A small network was shown many inputs. Here are its activations along a few directions, one row for each input.
Each table varies a few parts of the input and shows all the possible inputs, shuffled.
Descriptions start from the smaller parts, as in this example, which fits no table here: one of 8 places around a ring, together with either a single point or one of 11 places around a ring or (one of 2 separate values, together with one of 6 places along a line).
Shared parts are said once, and a part with two or three values counts as separate values.
In the rows, zero is written as 128.

Other details of the inputs shift rows strongly along three fixed directions, in all tables alike. That doesn't count.

A family of inputs:
r1: [119  85 144 129 141 139 174 123 142  68 114  86 153]
r2: [124 168  28 197  52 119  93 112 130 156 113 191 163]
r3: [ 98  52 177 128 140 142 180 158 150  29  97  97 144]
r4: [ 89  73  99 145 115 135 160 153 159  43  90 125 154]
r5: [120 126  71 151 113 133 124 124 141 136 119 151 150]
r6: [101 121 110 147 103 132  97 172  84 152 169 192 119]
r7: [129 155  64 205  45 113  99 104 130 123 114 188 167]
r8: [109 169  94 138 104 143  79 156  78 191 151 183 101]
r9: [145 110  95 150 133 132 172  71 171 110  84 102 166]
r10: [112 145 107 117 126 147 120 144 124 121  95 123 115]
r11: [137 120 203 125 127 122 112 156  83 127 173 153 108]
r12: [115 138 144 128  62  93 114 135 170 109 120 124 117]
r13: [129 179 118 119  70  91  78 133 127 194 185 151 101]
r14: [100 111 126  84 118  77  81 202 133 166 233 186  93]
r15: [140 134  72 187  70  81 115 117 151  81 126 180 182]
r16: [141 135  63 179  88 124 151  58 172 103  68 116 187]
r17: [161 150 191 108 170 161 148  86  93 183 154  70 111]
r18: [105  59 106  97 190 131 180 150 175  67 103 104 140]
r19: [180 211 128 117  93 112 115  36 161 227 132  86 109]
r20: [152 182 184 152 102 155 107 101  70 197 139 128 105]
r21: [181 208 145 189  56 130 112  46 119 157  82 123 147]
r22: [145 107 181 131 131 118 149 116 123  71 135 101 136]
r23: [117 127 115  91 160 133 157 130 162  65  65  78 134]
r24: [153 114 171 111 181 141 158 104 116 157 159  97 118]
r25: [184 159 197  98 183 147 140  83  93 204 172  89 100]
r26: [105 111 145 104  93  93 132 147 174  84 138 102 116]
r27: [114 101 107  92 172 142 159 139 166  78  85  88 138]
r28: [126 149 135 125 121 160 147 108 149  99  38  77 126]
r29: [148 213  69 125 118 130  77 104 119 204 114 163 120]
r30: [112 135 176 101 150 176 139 143  99 146 101  92  91]
r31: [ 78  91 102 111 131 110 121 208 162  36  86 169 132]
r32: [164 159 112 157 106 108 115  86 129 143 142 146 155]
r33: [ 95  54 146 137 161  45  16 197 117 186 172 184  72]
r34: [155 144 113 147 131 132 125  93 119 186 152 149 136]
r35: [102 144  77 115 127 127  85 188 101 156 153 184 112]
r36: [125 106 105  82 191 124 161 132 180  81  82 101 133]
r37: [134 185  72 202  41 142 100  89 130 157  68 165 152]
r38: [100  78  98 161  94  75 105 196 134  48 172 217 157]
r39: [ 93  59 121 153 116 103 143 178 143  35 145 161 156]
r40: [161 109 173 115 159 117 157  97 135  94 142  89 145]
r41: [158 156 177 109 162 170 138  87  88 201 156  83 109]
r42: [121 114 170  65 206 173 160 134 110 149 130  62  96]
r43: [101  88 221  86 173 174 146 184  73 142 158 106  82]
r44: [ 95  83  80 118 156 118  97 212 106 167 211 228 112]
r45: [125 141  92 140 119 145 159  88 155  98  60  79 152]
r46: [125 111 143  61 212 155 146 155 124 154 136 101  94]
r47: [159 129 127 163 100 100 151  75 152  67 104 104 174]
r48: [116 106 160 118 149 128 124 170  82 140 194 146 115]
r49: [135 129 139 132 131 157 170  83 129 117  89  66 144]
r50: [ 84 115 141  64 175 134  95 230  91 125 166 167  77]
r51: [206 179 191 118 161 140 144  35 104 198 145  72 116]
Each input here is: either a single point or (one of 5 places along a line, together with either a single point or one of 9 places along a line).
Start at r22 and move only the place on the line of 9, one step at a time. The first step leads to r38. Which rows follow, in order? -> r39, r7, r6, r4, r8, r10, r50

A family of inputs:
r52: [129 197 111 144  73 131  78 126  89 214 143 177 100]
r53: [137 152  37 195  59 105  93  97 144 139  92 201 179]
r54: [137 108 107 118 136 113 156  94 192  58  79  89 152]
r55: [133 122 166 106 152 148 165  76 164 106  65  42 122]
r56: [191 200  97 235  30  98 100  24 129 158 118 157 176]
r57: [144 179 166 119 123 161 131  78 115 177  94  64  98]
r58: [115  97 121 128 158 135 151 127 146 104 132 119 137]
r59: [105  71 121 101 170 122 145 181 126 103 174 153 128]
r60: [126 113 227  57 195 192 173 157  75 132 151  54  83]
r61: [168 159 108 157 117 145 156  44 153 132  51  81 160]
r62: [111  92 105  90 147  95 123 182 153  86 158 162 137]
r63: [ 95  55  79 130 125  81 110 213 163  70 152 188 134]
r64: [147 193 110 126 120 120  58 124  89 233 170 169 100]
r65: [117 114 138 134 135 126 162 105 172  75  64  58 138]
r66: [131 102 134 134 143 139 172 109 145  82  69  75 151]
r67: [131 145 148  90 175 149 112 161  75 197 214 157  90]
r68: [130 161 184  87 143 158 132 134 100 150 127  79  96]
r69: [ 88  94  78 162  94 114 124 181 135  78 137 203 150]
r70: [155 142 217 110 128 112  89 140  67 197 219 144  87]
r71: [ 72  64 105 135 138 114 131 208 128  69 150 190 141]
What is each input in this table made of? -> one of 2 separate values, together with either a single point or one of 9 places along a line
The inputs of r67 and r62 match in every part but the choice among 2 separate values. If r56 is changed in the same way as r67 into r62, which row does it become? -> r70
Change only the choice among 2 separate values in r55. List by row number the other rows that result. -> r53

A family of inputs:
r72: [129 165 213  69 146 166 118 146  71 137 153  50  89]
r73: [120 122 110 116 135 130 134 113 167 100  72  90 125]
r74: [127 101  41 184 101  89 109 128 172  81 120 194 183]
r75: [160 171 127 112 159 144 127 113  85 189 168 152 127]
r76: [ 76  64 127  94 165 127 156 183 162  72 122 101 116]
r77: [128 125 193 128 122 122 110 157  54 176 224 151  81]
r78: [116 116 173 103 164 139 113 204  73 142 172 165  93]
r79: [108 173 128 135  73 128  99 142  95 133 142 114 131]
r80: [125 123 104 156 129 126 118 119 122 159 152 148 142]
r81: [116 135 127 148 111 134  78 176  87 160 165 199 110]
r82: [106  61 143 117 175 130 157 149 136 104 141 107 134]
r83: [146 182  82 172  64 145 118  97 115 137 107 177 159]
r84: [147 216  82 129 108 129  88 109 109 200 121 169 112]
r85: [116 123 119 143 111 130  92 188  90 143 163 200 120]
r86: [112 146 121 100 137 151 144 132 125 153 128 110 107]
r87: [133 111 168  80 140 110 128 143 162 139 155 115 100]
r88: [124 124 146 121 126 167 163 134 109 106 127 120 132]
r89: [154 116 145 126 164 146 149  78 143 125  97  74 138]
r90: [142 136 197 129  96 138 159  89 150 133 105  75 125]
r91: [177 185 114 137 126 164 157  45 116 181 119  93 147]
r92: [147 140 120 184  62  95 111 106 113 124 159 169 133]
r93: [147 147 106 180  78  89 124  70 139 130 140 120 160]
r94: [100  94  48 154  96  89 110 131 192  61  61 148 158]
r95: [156 160 121 142 132 158 162  56 131 161 111  85 151]
r96: [168 163 151 115 173 152 161  67 126 144 108  82 138]
r97: [166 159 181  94 128 134 150  67 164 173 111  51 101]
r98: [110  74 129  97 155  59 114 189 162  86 192 169 136]
r99: [132 151 138 151 102 166 165  85 128 118  84  93 146]
r100: [184 172 202 140 123 129 149  57 100 138 122  68 108]
r101: [155 217  90 118 102 160 111  83 109 204 118 132 114]
r102: [101 108 109 123 129 130 151 116 170  97  73  82 130]
r103: [151 140 179 130 104 112 144 101 162 103  95 109 136]
r104: [140  85 103 141 144 125 167 118 165  76 106 107 164]
r105: [108  83 158 128 152 119 135 151 129  69  87 120 130]
r106: [130 125 132 158 109 140 130 104 140  97  74 116 143]
r107: [127  63 186 121 139 108 162 147 128  46 157 109 120]
r108: [102  76 148 133 137 128 120 161 123  84 109 136 126]
r109: [125 168  82 137 112 107  83 128 135 157 102 163 118]
r110: [ 98  90  70 137 126 115 133 177 118 119 192 208 159]
r111: [119 155  81 141  99 117  77 120 121 182 111 153 110]
r112: [114 100 130  83 163 139 143 167 146 100 117 103 108]
r113: [130 130 101 163  91 139 150 105 156  66  75 138 169]
r114: [139 163 166 134 138 146 110 125  92 160 119 132 108]
r115: [135  99 131 127 170 110 120 123 126 122 119 129 136]
r116: [122 118  96 119 127 131 155 126 170  92  80  92 134]
r117: [114 110 100 120 135 124 141 130 178  74  81 102 133]
r118: [143 138 122 137 105  98 140  73 175 134 129  90 154]
r119: [147 172 113 110 135 131 122 118 133 153  94 111 115]
r120: [144 176 101 117 122 151 140  82 150 135  80  93 125]
r121: [134 138 113 178  84 138 132  85 146 109  64 116 152]
r122: [162 126 161 132 130 109 147  71 137 105 135  70 138]
r123: [102  52 166 101 192 133 150 155 117 120 149  97 118]
r124: [102 114 122 152 111 130  94 182 100 133 161 190 117]
r125: [153 155  90 137 126 141 124 105 112 163 158 165 148]
r126: [145  99 128 119 163 135 152 122 141 109 127 108 144]
r127: [103  80 167 107 158 158 172 165 124  67 128 110 126]
r128: [149 119 135 138 153 144 152  72 146 128  96  74 144]
r129: [141 105  81 168 118 106 124  82 164  97  79 128 172]
r130: [101  93 123 138 111 152 187 135 144  51  98 118 164]
r131: [139 193 132 176  80 157  96  82  87 213 110 135 118]
r132: [112 158  99 115 135 111  70 178 108 173 160 193  94]
r133: [ 89  99 165 123 142 147 114 198  82 147 178 159  98]
r134: [144 127 246  84 145 155 146 127 109 163 155  76  81]
r135: [131 122  46 183 108  79  99 134 160 100 125 209 176]
r136: [106  76  79 151 136 102 106 182 139 109 177 200 146]
r137: [137 193 114  92 141 145 112 134  94 189 147 149  97]
r138: [131 177 113 116 118 151 116 118 110 203 126 112  99]
r139: [ 96  79 182 122 150 149 148 145 110 108 105  88 114]
r140: [ 95  90 101 116 143 121 139 162 169  76 108 118 125]
r141: [147 162 115 175  44  96  87 112 149 145 130 193 142]
r142: [154 148  93 151  85  86 119  71 180 133 127 121 161]
r143: [133 167 117 169  99 121  86 122 103 157 109 178 128]
r144: [140 183 144 121 122 155 111 138  65 180 155 174 113]
r145: [ 87  96  45 164  85  89 119 131 184  77  67 145 158]
r146: [ 89  78 146  78 178 135 132 187 131 113 138 110  92]
r147: [153 118 137 114 165 152 172  89 148 105 110  84 150]
r148: [147 131 197  98 158 124 116 125  71 183 216  99  87]
r149: [133 134 117 114 117  81  75 150 128 175 212 186 121]
r150: [150 154 128 123 152 153 126 114  92 194 173 140 119]
r151: [126 135 153 124 143 144 145 141 113 101 115 136 129]
r152: [132  93 148 123 146  76 135 139 135  75 165 126 140]
r153: [118  98 119 123 153 127 124 171 100 161 187 161 126]
r154: [ 85  92  64 114 124 110 121 201 151  87 150 192 130]
r155: [127  95 143 117 169 131 114 140 101 160 157 128 112]
r156: [ 93  62 163 118 148 146 173 182 129  67 121 107 134]
r157: [110  82 109 127 168  96  96 192 117 120 178 202 130]
r158: [132 143 131 121  96 101 115 119 160 175 149 136 116]
r159: [100 105 120 154 106 119  81 178  91 144 146 192 118]
r160: [126 142 184  64 193 143 108 141  90 185 126  85  63]
r161: [142 132 144 105 127  88 133 119 182 120 118 119 123]
r162: [126 163 132 132  81 132 128 112 130  82  94  70 147]
r163: [119 180  47 147  72 133 121 109 138 157 115 163 145]
r164: [152 117 142 113 179 129 148 128 124 127 129 112 135]
r165: [119 147 205  68 158 143 128 165  87  97 141  61 103]
r166: [103 108  91  94 137 138 151 165 144  90 132 137 130]
r167: [154 159 137 157 100 160 143  87 121 137  82  95 136]
What is each input in this table made of? -> one of 4 places along a line, together with either a single point or one of 5 places around a ring or (one of 3 separate values, together with one of 6 places along a line)
The inputs of r163 and r101 match in every part but the place on the line of 4. If r90 is changed in the same way as r163 into r101, which row does it become? -> r141
The inputs of r134 and r103 match in every part but the place on the line of 4. If r154 is changed in the same way as r134 into r103, which row does it become? -> r84
Change only the choice among 3 separate values in r166. List by row number the other rows that result. -> r88, r91
Change only the choice among 3 separate values in r99. List by row number the other rows that result. -> r86, r95

A family of inputs:
r168: [128  83 111 130 144  95 142 141 156  86 152 149 154]
r169: [115 162 101 120 108 125  91 152 113 162 141 163 109]
r170: [140  84 181  82 196 117 143 143 124 134 187 103 110]
r171: [102  87  40 137 120  69  95 177 177 105 154 208 150]
r172: [105  83  57 168 106  96 122 174 141  71 153 219 177]
r173: [150 198 112 136 107 125  77  93 109 222 121 134 102]
r174: [143 101 167 133 126 115 170  89 163  73 106  69 149]
r175: [126 178  74 138 114 147  86 140  90 209 149 190 116]
r176: [136 130  94 180  63  95 133  96 166  76 110 147 176]
r177: [100  97  73 114 141  98 102 187 143 132 167 195 126]
r178: [143 138 210 100 148 157 149 123  88 152 165  82  99]
r179: [138  91 183 123 146 112 153 111 142 100 136  83 128]
r180: [154 122 187 124 131 134 178  69 149  94 103  43 137]
r181: [121 148 126  87 158 146 111 156 100 189 171 144  95]
r182: [130 112 115 102 156 135 173  99 179  89  81  69 140]
r183: [137 181 155  97 138 167 132 107 108 170 104  76  96]
r184: [121 119  94 159 131 121  85 170  75 173 191 227 130]
r185: [126 159 167 101 165 178 107 135  66 203 126 105  77]
r186: [ 84  76 144  72 170 120 125 213 129  95 161 138  96]
r187: [108 121 113 124 128 146 150 130 149  80  69  98 138]
r188: [118 170 118 142  82 121  72 168  85 179 175 203 105]
r189: [185 171 180 109 159 158 166  38 122 171 114  38 120]
r190: [110 109 159  75 201 177 143 167  90 161 146 106  90]
r191: [125 129 101 179  79 127 141  99 161  66  50 122 167]
r192: [139 146 139 136 103  99  95 120 133 153 140 137 115]
r193: [138 180 156 135 104 157 104 117  81 181 126 129 103]
r194: [124 143 101 130 149 157 111 129 101 183 122 148 115]
r195: [147 161  87 135 129 120 109  89 145 182 111 129 129]
r196: [115  76 110 142 149 126 151 153 132  77 136 155 157]
r197: [130 174  73 135 110 143 105 124 115 181 128 166 128]
r198: [103 124  83 137 102 126 131 147 154  79  85 140 146]
r199: [100  75 190  86 169 110 112 201 108 124 183 139  85]
r200: [118  89 163 143 139 136 135 151  98 112 149 138 128]
r201: [ 85  73 145  94 174 149 150 191 126  74 111 111 113]
r202: [183 187 114 161 113 118 107  47 121 207 131 127 138]
r203: [147 129 166 102 165 151 164 112 115 131 146  88 125]
r204: [125 108 176 106 139 123 146 128 144  97 113  84 116]
r205: [166 212 124 162  65 128 103  53 127 180  91 111 126]
r206: [122 114 170 110 129 133 159 125 149  75  99  78 127]
r207: [118 107 134 159 110 126 119 152 102 116 153 167 139]
r208: [140 123  90 153 109 106 143 106 159  91 126 145 170]
r209: [116 120 158  81 164 134 132 147 130 133 126  90  96]
r210: [166 175 143 156  89 102  86  84 109 202 169 144 120]
r211: [117 103 115 112 135 101 132 131 178  87  99 102 131]
r212: [166 186 111 190  54 131 133  46 134 137  87 115 164]
r213: [110 100  81 188  68  97 121 150 143  66 131 195 176]
r214: [ 85  76 191  76 165 140 125 231  86 106 189 149  85]
r215: [135 131 125 101 157 159 185  89 168  95  67  49 138]
r216: [146 128  91 161 106 126 162  84 161  79  91 120 179]
r217: [115 108 101 179  89 120 134 118 156  62  61 137 163]
What is each input in this table made of? -> one of 5 places around a ring, together with one of 10 places along a line
The inputs of r194 and r217 match in every part but the place on the ring of 5. If r175 is changed in the same way as r194 into r217, which row does it become? -> r193
The inputs of r177 and r174 match in every part but the place on the ring of 5. If r197 is changed in the same way as r177 into r174, which row does it become? -> r212
Start at r184 and move only the place on the line of 10, one step at a time. The first step leads to r196. Which rows follow, in order? -> r172, r216, r203, r208, r189, r168, r202, r170
Change only the place on the ring of 5 in r173. List by row number the other rows that result. -> r179, r195, r199, r202
